Each row below holds a small network's activations on one input, seen along a few directions.
In each table, some parts of the input vary, and every possible input appears once, in random order.
A made-up example of a description, with smaller parts first: one of 8 places around a ring, together with either a single point or one of 11 places along a line or (one of 2 separate values, together with one of 6 places along a line).
Shared parts are said once, and a part with two or three values counts as separate values.

Other details of the inputs shift rows strongly along two fixed directions, in all tables alike. That doesn't count.

A family of inputs:
r1: [-0.49  2.56 -7.50  1.18  2.61  1.56  2.15  2.99 -1.92 -1.11  0.76  1.57
  2.68]
r2: [ 1.83  1.49 -0.30  2.45  3.85  2.84  1.16 -2.14  3.33 -1.03 -1.10 -2.07
  4.35]
r3: [-3.10 -4.26  4.00 -3.44 -7.46 -4.06  0.25  1.35 -2.15  3.66 -0.93 -1.33
 -9.75]
r4: [-0.50  1.51  3.03  0.14  2.68  1.56 -0.19 -1.70  0.00 -1.77 -1.59 -0.96
  0.88]
r5: [-0.87 -3.78  0.69 -0.70 -5.72 -2.68  1.10  0.76  1.79  3.89 -0.40 -2.49
 -5.88]
r6: [ 0.32  4.39 -5.43  1.80  5.22  1.03  1.53  3.71 -1.50 -1.32  0.69  1.45
  1.77]
r7: [-1.62 -2.57  5.02 -1.50 -5.14 -2.55 -1.82 -0.69 -1.17  2.11  0.55 -1.23
 -6.30]
r8: [ 3.93  0.94  7.60 -0.02  4.99  2.94 -4.21 -7.85  4.28 -3.88 -1.76 -1.98
  4.48]
r9: [ 0.57  0.22  1.35 -0.97  2.65  1.93 -2.84 -2.65  0.96 -2.48 -2.30  0.27
  2.94]
r10: [ 2.77  0.27  6.97 -0.20  2.41  3.32 -6.19 -7.42  3.39 -5.61 -1.59 -1.69
  5.70]
r11: [ 1.42 -0.43  1.57  0.95 -2.19 -0.09 -1.77 -2.73  1.26 -0.34  2.20 -1.87
 -1.58]
r12: [ 2.51  4.80 -8.52  2.28  6.28  1.68 -1.00  3.57 -0.07 -2.96  1.16  3.50
  5.23]
r13: [ 0.79 -0.40  1.34  1.26 -0.18  1.63 -0.57 -1.89  2.28 -0.94 -0.34 -1.61
  3.52]
r14: [-1.13 -3.17  4.78 -3.02 -2.72 -2.06 -1.53 -0.90 -1.30  1.14 -0.97  1.92
 -1.38]
r15: [ 0.71  1.67  3.42  0.65  1.60  1.19 -1.62 -1.61  0.30 -2.53  0.81 -0.38
  1.56]
r16: [-0.75 -0.55 -6.05 -0.24 -3.48 -2.30  2.02  3.99 -1.56  2.09  1.42  0.09
 -4.96]
r17: [ 0.57  0.92 -7.06  0.43 -0.08 -1.71 -1.43  4.27 -1.21  1.19  0.99  2.54
 -2.14]
r18: [ 0.96  0.33  2.61  0.27  0.02  0.52  0.45 -2.40  0.32 -0.70  1.69 -0.24
  1.26]
r19: [-1.88 -0.30 -4.78 -0.43 -2.10 -2.04  3.36  4.77 -3.85  2.01  2.17  3.25
 -1.02]
r20: [-2.38 -0.87 -6.10  0.01 -0.79 -0.80  4.02  4.86 -1.54  3.61 -0.85  1.28
 -0.47]
r21: [-2.73 -4.87  4.96 -2.49 -5.80 -3.89  3.70  0.90 -0.61  6.46 -0.23  0.19
 -4.97]
r22: [ 1.91  0.34  1.87  1.50  2.58  1.34  1.29 -2.35  3.15  0.39 -0.27 -2.06
  2.39]
r23: [-2.65 -5.05  4.36 -2.14 -6.14 -3.30  2.72  1.04 -0.88  5.17 -0.31  0.33
 -3.57]
r24: [-2.67 -2.56  5.87 -2.34 -3.94 -2.02 -0.18  0.17 -2.66  0.97 -0.01  0.71
 -2.97]
r25: [-0.35  1.18  2.66  0.31  0.73  1.62 -2.42 -1.46 -0.45 -3.54 -0.18 -0.63
  2.32]
r26: [ 2.14 -0.47  9.15 -1.10  3.21  2.68 -3.77 -8.23  3.68 -3.13 -3.23 -2.14
  3.19]
r27: [-1.50  1.44 -7.15  0.36 -0.22 -0.50  2.65  4.53 -3.43  0.32  1.63  2.66
  1.05]
r28: [ 1.38  5.06 -8.89  3.05  6.23  2.74  2.68  2.58 -0.62 -2.34  1.01  1.32
  4.81]
r29: [-0.01 -0.53 -6.14 -1.15 -1.74 -2.36 -0.59  4.27 -0.94  1.43 -0.63  1.44
 -4.36]
r30: [-1.06  0.76  2.36 -0.24  1.32  1.80 -1.43 -1.41 -0.54 -2.52 -1.30 -0.90
  1.13]
r31: [ 2.06  2.50 -8.61  4.36  1.23  0.63 -0.03  3.45  2.24  0.14  2.53 -0.53
  1.22]
r32: [-0.15 -0.57  2.92 -1.03  0.09 -0.64  2.49 -1.77 -0.60  1.66  0.36 -0.39
 -1.13]
Each input here is: one of 4 places along a line, together with either one of 2 separate values or one of 6 places around a ring.
- Changing only the place on the line of 4 turns r20 into r1. The same change can be made to r5. Which row results? => r16
- Start at r24 and move only the place on the ring of 6, one step at a time. The first step leads to r25. Which rows follow, in order? => r30, r4, r6, r15
- Change only the choice among 2 separate values in r29. List by row number the other rows that result. => r17
- Change only the choice among 2 separate values in r7. List by row number the other rows that result. => r3

A family of inputs:
r33: [-0.99  0.92 -6.94 -0.84  0.02 -1.22 -1.84  4.95 -2.18  0.22 -0.68  3.03
 -1.05]
r34: [ 2.30  3.41  0.67  2.10  7.93  3.84 -0.07 -2.48  2.55 -2.98 -1.20 -0.49
  6.73]
r35: [-2.24 -6.04  5.42 -3.82 -5.44 -3.38  1.35 -0.99  0.21  6.45 -3.50 -0.29
 -5.15]
r36: [-0.21  0.26 -6.36 -0.93  3.47 -1.24  3.31  3.97 -1.07  2.73 -2.51  2.15
 -0.36]
r37: [-3.48 -4.76  7.07 -2.23 -6.31 -2.97  4.51 -1.77 -1.65  5.61  0.77 -0.88
 -3.83]
r38: [-1.82  1.81 -5.28  0.98 -0.79 -0.41  1.39  4.07 -4.06 -0.28  3.63  2.95
 -0.13]
r39: [ 3.68  4.51  6.39  1.32  7.13  4.93 -5.93 -7.12  2.84 -8.01 -1.25 -1.18
  7.04]
r40: [ 0.46  0.99  9.18  0.09  1.31  3.32 -3.09 -6.69  0.37 -5.95  0.07 -2.14
  4.00]
r41: [ 1.45  0.85 -8.63  3.46 -2.53 -1.26  2.30  3.96  2.67  2.93  2.51 -2.28
 -4.13]
r42: [-0.34  4.91 -9.14  3.24  5.60  2.68  5.12  5.28 -1.80 -1.45  1.41  1.78
  6.11]
r43: [-2.18 -5.96  5.97 -2.95 -6.62 -3.71  2.88 -0.94  0.20  5.73 -0.67 -0.35
 -4.39]
r44: [ 3.96 -0.38  2.89  2.82 -2.77  1.24 -6.17 -4.32  4.54 -3.56  2.27 -5.82
 -2.50]
r45: [-0.19 -1.42  4.99 -3.34  0.26 -0.60 -3.48 -3.10 -0.37 -1.03 -2.86  0.33
 -1.90]
r46: [-0.41  0.92 -6.21  0.09 -1.25 -1.23 -0.30  5.16 -2.26 -0.41  1.99  3.19
 -0.43]
- What is each input in this table made of? => one of 2 separate values, together with either a single point or one of 6 places around a ring
- Changing only the choice among 2 separate values turns r33 into r35. The same change can be made to r45. Which row results? => r36
- Change only the choice among 2 separate values in r38. List by row number the other rows that result. => r37

A family of inputs:
r47: [ 0.41  1.43 -0.93  0.63  1.79  0.60 -0.56  0.48  0.29 -1.10 -0.38  0.05
  1.01]
r48: [-0.20 -0.84  4.35 -1.28 -0.59  0.43 -2.94 -2.77  0.29 -1.86 -1.27 -0.60
 -0.18]
r49: [-0.14  1.13 -1.61  0.43  1.75  0.60  0.38  1.15 -0.45 -0.71 -0.24  0.13
  0.45]
r50: [ 1.07  1.27 -1.44  1.58  0.13  0.47 -0.77  0.30  0.96 -1.08  1.16 -0.85
  0.44]
r51: [-1.81 -2.79 -0.45 -1.19 -4.15 -2.71  1.70  2.23 -0.97  3.82  0.41  0.35
 -3.68]
r52: [ 1.34  0.96 -1.99  0.96  1.51  0.49 -0.79  0.14  0.97 -0.67  0.30  0.29
  0.76]
r53: [-2.75 -2.40  0.09 -2.36 -2.69 -2.64  2.92  2.77 -2.73  4.21 -0.48  2.18
 -2.44]
r54: [ 1.13 -2.97  9.24 -0.40 -3.00  0.75 -2.06 -6.94  3.66 -0.78 -0.56 -3.99
 -0.23]
r55: [ 1.10  1.52 -1.63  0.81  1.45  0.32 -0.61  0.23  0.60 -0.82  0.36 -0.02
  0.36]
r56: [ 0.15 -0.48  5.38 -0.56  0.59  0.89 -0.48 -3.39  0.38 -1.30 -0.20 -1.04
  1.10]
r57: [ 0.15 -1.30  4.05  0.26 -2.11  0.31 -0.55 -3.01  1.52  0.13  0.22 -2.40
 -0.91]
r58: [-0.66  1.33 -1.35 -0.39  1.04  0.48 -0.85  0.97 -1.68 -1.66  0.31  1.90
  1.33]
r59: [ 0.18  0.52 -2.05  0.27  1.31  0.41  0.05  1.10  0.33  0.07 -0.63  0.45
  1.32]
r60: [-0.11  1.36 -0.75  0.27  1.50  0.12  0.62  0.94 -0.90 -0.57  0.40  1.05
  1.37]
r61: [ 0.98  1.44 -1.59  0.77  1.70  0.85 -0.17  0.13  0.39 -1.00  0.45 -0.32
  0.33]
r62: [-2.14 -2.02  0.67 -1.86 -2.07 -1.80  3.13  1.57 -2.06  3.07 -0.57  1.50
 -1.59]
r63: [ 0.25  1.25 -1.22  0.85  1.99  1.21  0.21 -0.05  0.28 -0.81 -0.47 -0.40
  1.58]
r64: [ 0.79  0.33 -2.33  0.35  0.86 -0.02  0.01  0.59  0.68  0.31  0.14  0.28
  0.55]
r65: [-0.35  1.02 -1.03  0.50  1.62  0.64  1.45  0.38 -0.94 -0.21  0.29  0.64
  1.84]
r66: [ 0.08  0.49 -1.89  0.32  1.22  0.61  0.88  0.76  0.31 -0.13 -0.75  0.21
  1.23]
r67: [ 0.55 -1.47  4.86 -1.47 -1.47 -0.16 -3.12 -3.56  0.48 -1.30 -0.65 -0.96
 -1.25]
r68: [ 1.17  0.89 -2.23  0.82  1.40  0.79  0.41 -0.20  1.15 -0.62  0.04 -0.23
  1.31]
r69: [-2.01 -1.90 -0.01 -1.17 -3.90 -2.38  2.00  2.39 -1.76  3.11  0.64  0.05
 -4.61]
r70: [ 1.05  0.78 -1.74  0.67 -0.47  0.43 -2.19  0.31 -0.20 -2.02  1.03 -0.17
  0.36]
r71: [-2.08 -1.84 -0.07 -1.72 -2.71 -2.32  2.42  1.58 -1.81  3.70 -0.42  0.60
 -4.10]
r72: [ 0.53  0.81 -1.17  0.70  1.67  0.73 -0.72  0.45  0.59 -0.77 -0.53  0.38
  1.24]
r73: [-0.01  0.70 -1.00  0.33  1.26  0.26  0.50  0.95 -0.64 -0.12  0.17  1.39
  1.52]
r74: [ 1.35  0.78 -2.19  1.86  0.41  0.61 -0.90  0.47  1.26 -0.89  1.21 -0.45
  0.90]
- What is each input in this table made of? => one of 4 places along a line, together with either a single point or one of 6 places around a ring
- Which other rows agree with r55 in the place on the line of 4? List them by row number. => r52, r61, r64, r67, r68, r71
- Change only the place on the line of 4 in r59. List by row number the other rows that result. => r51, r53, r64
